These are the activations of a small network on made-up records, seen along a few directions, one row for each record.
Each row is followed by the record's values for the fields Lus, Tovud, Lagab, Zudo, Gozi.
Not every record has every field; a missing one is written none.
Other fields move the rows too, some of them a lot.
[-21  20 -36  29  24  14  -9   1  20  -4  10 -28  -4  -8 -21 -14  33]	(Lus w1; Tovud none; Lagab none; Zudo none; Gozi y8)
[-21  58  71 -53 -60  -3  -9  29 -55 -12  -9  32  54  -5  14  76 -67]	(Lus w1; Tovud c2; Lagab h1; Zudo v1; Gozi none)
[-47  89  38 -31 -34   2  -7  60 -36  -6 -14 -10  72  -7  -6  43 -34]	(Lus w1; Tovud c1; Lagab h1; Zudo v2; Gozi none)
[ -5 -24 -47  31  35  -5 -15 -14  34  11  -1 -21 -26  -9 -16 -30  28]	(Lus w2; Tovud none; Lagab none; Zudo none; Gozi y5)
[-58  71  15 -16 -28  -1   4  73  -3  -4  -4 -22  74  -1 -17  25 -19]	(Lus w2; Tovud c2; Lagab h2; Zudo v1; Gozi none)
[-23  16 -17  20   0  14   2   3  27 -10   3 -22   3  -8 -17  -2  27]	(Lus w1; Tovud none; Lagab none; Zudo none; Gozi y7)
[-20   8 -28  19  13  21  18   3  19  -3  18 -23  -3   3 -17 -22  23]	(Lus w1; Tovud none; Lagab none; Zudo none; Gozi y1)
[ 57 -35  58 -49 -33 -12  14 -26 -60   0 -11  62 -23  19  61  36 -55]	(Lus w1; Tovud c1; Lagab h1; Zudo v1; Gozi none)
[ 22 -21  57 -34 -33 -13  10  -3 -34  -1 -19  30  -7  18  34  21 -53]	(Lus w2; Tovud c2; Lagab h1; Zudo v2; Gozi none)
[ -2 -23 -24   9  14   0  -7 -10   7   2  -3  -8 -24 -10  -4 -10   5]	(Lus w1; Tovud none; Lagab none; Zudo none; Gozi y6)
[ 41 -44 -28  26  30  -2 -15 -44  24   8  -2   2 -41  -1  -1 -19  18]	(Lus w2; Tovud none; Lagab none; Zudo none; Gozi y3)
[ -8 -11 -25   6  14   3  13  -6  17   3   8 -15 -15   2  -9 -24  14]	(Lus w1; Tovud none; Lagab none; Zudo none; Gozi y4)
[-14  28 -32   9  19   6   4   7  15  -1  19 -23   4  -3 -18 -12  19]	(Lus w1; Tovud none; Lagab none; Zudo none; Gozi y8)
[ -9 -17 -49  37  33  -6 -17 -10  40  12   1 -26 -23 -12 -19 -36  33]	(Lus w2; Tovud none; Lagab none; Zudo none; Gozi y5)
[-25  24 -35  36  19  16  -7   0  28  -1  11 -30  -5  -7 -24 -19  38]	(Lus w1; Tovud none; Lagab none; Zudo none; Gozi y8)
[-31  30   5 -12 -23  -8 -12  40 -19  -6 -15 -10  21  -8  -7   8  -4]	(Lus w1; Tovud c1; Lagab h1; Zudo v1; Gozi none)
[ -4  -1  -5   9  13  14   2  -6  13  -6   3 -10  -5  -1  -8   2   4]	(Lus w1; Tovud none; Lagab none; Zudo none; Gozi y10)
[ -8 -11 -30  11  34  -5 -12  -3  12   2   4 -16 -18 -10 -12 -15  16]	(Lus w1; Tovud none; Lagab none; Zudo none; Gozi y5)
[-13   2 -41  13  28   0  -2  -6  20   7  10 -22 -15  -6 -16 -22  28]	(Lus w1; Tovud none; Lagab none; Zudo none; Gozi y2)
[-54  45  -6   7   1  -1  10  65  25  -1   6 -30  61  -6 -25   3  15]	(Lus w2; Tovud c1; Lagab h2; Zudo v1; Gozi none)
[ 37 -12  45 -32 -18  -2  24 -16 -36  -9  21  38   2  19  18  35 -43]	(Lus w1; Tovud c1; Lagab h2; Zudo v1; Gozi none)
[ 23 -41 -29  33  23  -2  -4 -34  30   3  -4  -6 -35  -5  -7 -29  41]	(Lus w2; Tovud none; Lagab none; Zudo none; Gozi y3)
[ 33 -28 -24  -1  27 -10 -11 -27   5   6   8   2 -33  -7   2  -4   8]	(Lus w1; Tovud none; Lagab none; Zudo none; Gozi y9)
[ 25 -20  56 -45 -40 -13   3  -6 -60   0 -18  36 -17   8  45  29 -61]	(Lus w1; Tovud c1; Lagab h1; Zudo v1; Gozi none)
[ 88 -65  63 -42 -29 -17  -3 -59 -59   4  -9  86 -38  15  57  39 -60]	(Lus w2; Tovud c1; Lagab h1; Zudo v1; Gozi none)
[ 20 -41 -32  29  19 -10 -12 -33  24   7  -5  -7 -39  -9  -4 -27  36]	(Lus w2; Tovud none; Lagab none; Zudo none; Gozi y9)
[ -5  -1 -35  37  20  13   1 -13  30   3  18 -24 -10   3 -18 -30  31]	(Lus w2; Tovud none; Lagab none; Zudo none; Gozi y1)
[-21  19 -40  21  27   5  -5  -6  27  11   8 -27 -11  -3 -20 -26  26]	(Lus w1; Tovud none; Lagab none; Zudo none; Gozi y2)
[-19  23  -1  20  10  25   4   5  13  -3   9 -18   4  -2 -14  -1   3]	(Lus w1; Tovud none; Lagab none; Zudo none; Gozi y11)
[  7 -33 -35  30  21  -8 -15 -21  25   9  -6 -13 -31 -12  -5 -24  28]	(Lus w2; Tovud none; Lagab none; Zudo none; Gozi y6)
[-19  22 -34  25  20  13  -5   0  20  -5  12 -26  -2  -6 -21 -14  31]	(Lus w1; Tovud none; Lagab none; Zudo none; Gozi y8)
[ -9  -4  -2  10   6  15   6  -5  15  -7   3 -11  -8  -1  -9  -1   8]	(Lus w1; Tovud none; Lagab none; Zudo none; Gozi y10)
[ 29 -39 -36  35  32  -4 -14 -36  36   8  -4  -8 -38  -2  -8 -31  38]	(Lus w2; Tovud none; Lagab none; Zudo none; Gozi y3)
[-44  67  33 -39 -36  -5   7  69 -36 -10  -1  -8  69  -7  -6  40 -39]	(Lus w1; Tovud c1; Lagab h1; Zudo v2; Gozi none)
[ 14   5  74 -39 -48  -2  20  -3 -51  -2  -2  30  27  24  25  26 -67]	(Lus w2; Tovud c2; Lagab h1; Zudo v2; Gozi none)
[-37  67  27 -22 -36   0  -4  61  -7 -13 -10  -4  67  -8 -10  32 -16]	(Lus w2; Tovud c1; Lagab h2; Zudo v1; Gozi none)
[  3 -18 -20   5  27  -3   1 -14  10   0   6 -10 -18   0  -7 -19  15]	(Lus w1; Tovud none; Lagab none; Zudo none; Gozi y4)
[ -1 -17 -17   7  22  -1   4 -11  11  -1   4 -12 -16  -1  -7 -20  19]	(Lus w1; Tovud none; Lagab none; Zudo none; Gozi y4)
[ -8  -2   2  14   6  21   7  -2   5  -9   9 -11  -4  -2  -8  -1   7]	(Lus w1; Tovud none; Lagab none; Zudo none; Gozi y11)
[ -8 -27 -58  40  29  -6  -7 -19  43  12   1 -27 -29  -7 -20 -46  60]	(Lus w2; Tovud none; Lagab none; Zudo none; Gozi y2)
[  2 -16 -20  10  11  -3  -5 -12   6   7   0  -7 -22 -10  -4  -7   6]	(Lus w1; Tovud none; Lagab none; Zudo none; Gozi y6)
[ 19  -7  80 -66 -52  -7  10  -6 -73  -1 -22  59   0  23  64  33 -78]	(Lus w1; Tovud c2; Lagab h1; Zudo v1; Gozi none)
[-19   5 -34  21  11  17  14   0  19   0  18 -24  -3  -1 -18 -26  29]	(Lus w1; Tovud none; Lagab none; Zudo none; Gozi y1)
[-17  47  42 -31 -44  -5  -2  28 -36  -5  10  28  67  -9   4  54 -34]	(Lus w2; Tovud c1; Lagab h1; Zudo v1; Gozi none)
[ -6 -12 -19  16  28   8  -1  -9  13   1   2 -14 -17  -1 -10 -18  15]	(Lus w1; Tovud none; Lagab none; Zudo none; Gozi y4)
[-15  -1 -11   8   1  15  16   2  19  -6   3 -15  -4  -3 -12  -6  11]	(Lus w1; Tovud none; Lagab none; Zudo none; Gozi y10)
[ 39 -32  42 -30 -24 -15   9 -12 -32   3 -12  37 -23  15  36  21 -38]	(Lus w2; Tovud c1; Lagab h2; Zudo v1; Gozi none)
[ 39 -23  72 -52 -36  -6   7 -11 -49  -3 -20  50 -18  16  44  33 -78]	(Lus w1; Tovud c1; Lagab h1; Zudo v1; Gozi none)
[ 34  -9  78 -46 -32  -5   0  -7 -59  -2 -21  41   2   8  43  32 -68]	(Lus w1; Tovud c1; Lagab h1; Zudo v2; Gozi none)
[ 13 -30 -29   8  14  -5  -4 -25  13   5   3  -4 -32  -6  -1 -19  12]	(Lus w1; Tovud none; Lagab none; Zudo none; Gozi y9)
[  8 -12 -30  12  20   0  -4 -20  15   8   4  -9 -25  -4  -6 -16   8]	(Lus w1; Tovud none; Lagab none; Zudo none; Gozi y9)

Which values does each new row have?
[ 39 -51 -36  24  30 -11 -21 -42  18   8  -5   0 -46  -9   2 -23  27]	(Lus w2; Tovud none; Lagab none; Zudo none; Gozi y9)
[-20  26 -22  17  13  21  12   3  16   0  19 -23   3   2 -17 -13  13]	(Lus w1; Tovud none; Lagab none; Zudo none; Gozi y1)
[-24  32  19 -11 -12  -6 -12  48 -14   0 -14  -9  47  -9  -6  22 -18]	(Lus w2; Tovud c1; Lagab h1; Zudo v2; Gozi none)
[-16  19 -47  36  20   6  -7  -5  42   4  14 -30  -4  -7 -26 -32  44]	(Lus w2; Tovud none; Lagab none; Zudo none; Gozi y8)
[-25  19 -36  31  11  14   2  -1  23  -4  10 -29  -4  -8 -23 -21  42]	(Lus w1; Tovud none; Lagab none; Zudo none; Gozi y8)
[ -7 -20 -33  23  36  -1 -19  -9  15   2  -1 -16 -24 -12 -12 -17  18]	(Lus w1; Tovud none; Lagab none; Zudo none; Gozi y5)
[ 31  21  83 -52 -56   4  28  -7 -67  -8  23  51  23  14  29  64 -76]	(Lus w1; Tovud c1; Lagab h1; Zudo v1; Gozi none)
[ 14 -35 -33  28  25  -7 -17 -23  22   9  -2  -9 -33 -10  -5 -18  16]	(Lus w2; Tovud none; Lagab none; Zudo none; Gozi y6)
[ -7  -5  -4  10   9  15   4  -6  13  -7   3 -11  -7  -2  -9  -1  11]	(Lus w1; Tovud none; Lagab none; Zudo none; Gozi y10)
[ -6  -8 -42  13  36  -6  -9 -14  19   5   9 -20 -20  -6 -16 -26  32]	(Lus w1; Tovud none; Lagab none; Zudo none; Gozi y2)
[-50  66  39 -36 -35  -3   3  69 -14 -16 -13  -8  63   5  -8  40 -31]	(Lus w1; Tovud c2; Lagab h2; Zudo v1; Gozi none)
[ -8  43  59 -36 -51  -2   3  28 -34 -10  12  32  61  -6  10  64 -55]	(Lus w2; Tovud c1; Lagab h1; Zudo v1; Gozi none)
[ 11 -33 -28  24  21  -8 -16 -18  16   8  -9 -10 -31 -12  -3 -18  25]	(Lus w2; Tovud none; Lagab none; Zudo none; Gozi y6)
[  9 -12 -24  18  17   6   0 -20  18   2   1  -9 -22  -4  -8 -13  24]	(Lus w1; Tovud none; Lagab none; Zudo none; Gozi y3)
[ 41 -44 -27  25  35  -9 -13 -39  28   6  -2  -1 -39   0  -4 -25  27]	(Lus w2; Tovud none; Lagab none; Zudo none; Gozi y3)
[-10 -18 -34  19  27  -1 -11  -6  13   1   2 -17 -21 -12 -13 -20  23]	(Lus w1; Tovud none; Lagab none; Zudo none; Gozi y5)
[ 18 -12  55 -42 -29 -10  16  -3 -49   2 -18  35 -14  20  45  20 -47]	(Lus w1; Tovud c1; Lagab h1; Zudo v1; Gozi none)
[ 33 -49 -32  27  26 -10 -18 -39  17   7  -4  -1 -43  -9   1 -23  27]	(Lus w2; Tovud none; Lagab none; Zudo none; Gozi y9)
[-13  24 -30  11  20   4  -1   4  16  -2  18 -22  -1  -6 -18  -9  25]	(Lus w1; Tovud none; Lagab none; Zudo none; Gozi y8)
[-50  57  22 -15 -28  -1   1  63   1  -5  -7 -17  63   1 -13  23 -21]	(Lus w2; Tovud c2; Lagab h2; Zudo v1; Gozi none)
[-23  19 -39  21  13  13   6   6  22  -5  16 -28  -2  -5 -22 -20  34]	(Lus w1; Tovud none; Lagab none; Zudo none; Gozi y8)
[ 33 -46 -29  32  32  -6 -14 -39  26   5  -3  -2 -38  -6  -5 -25  39]	(Lus w2; Tovud none; Lagab none; Zudo none; Gozi y3)
[-18  14 -50  44  21   5 -10  -6  42   3  11 -33  -7  -6 -26 -31  44]	(Lus w2; Tovud none; Lagab none; Zudo none; Gozi y8)
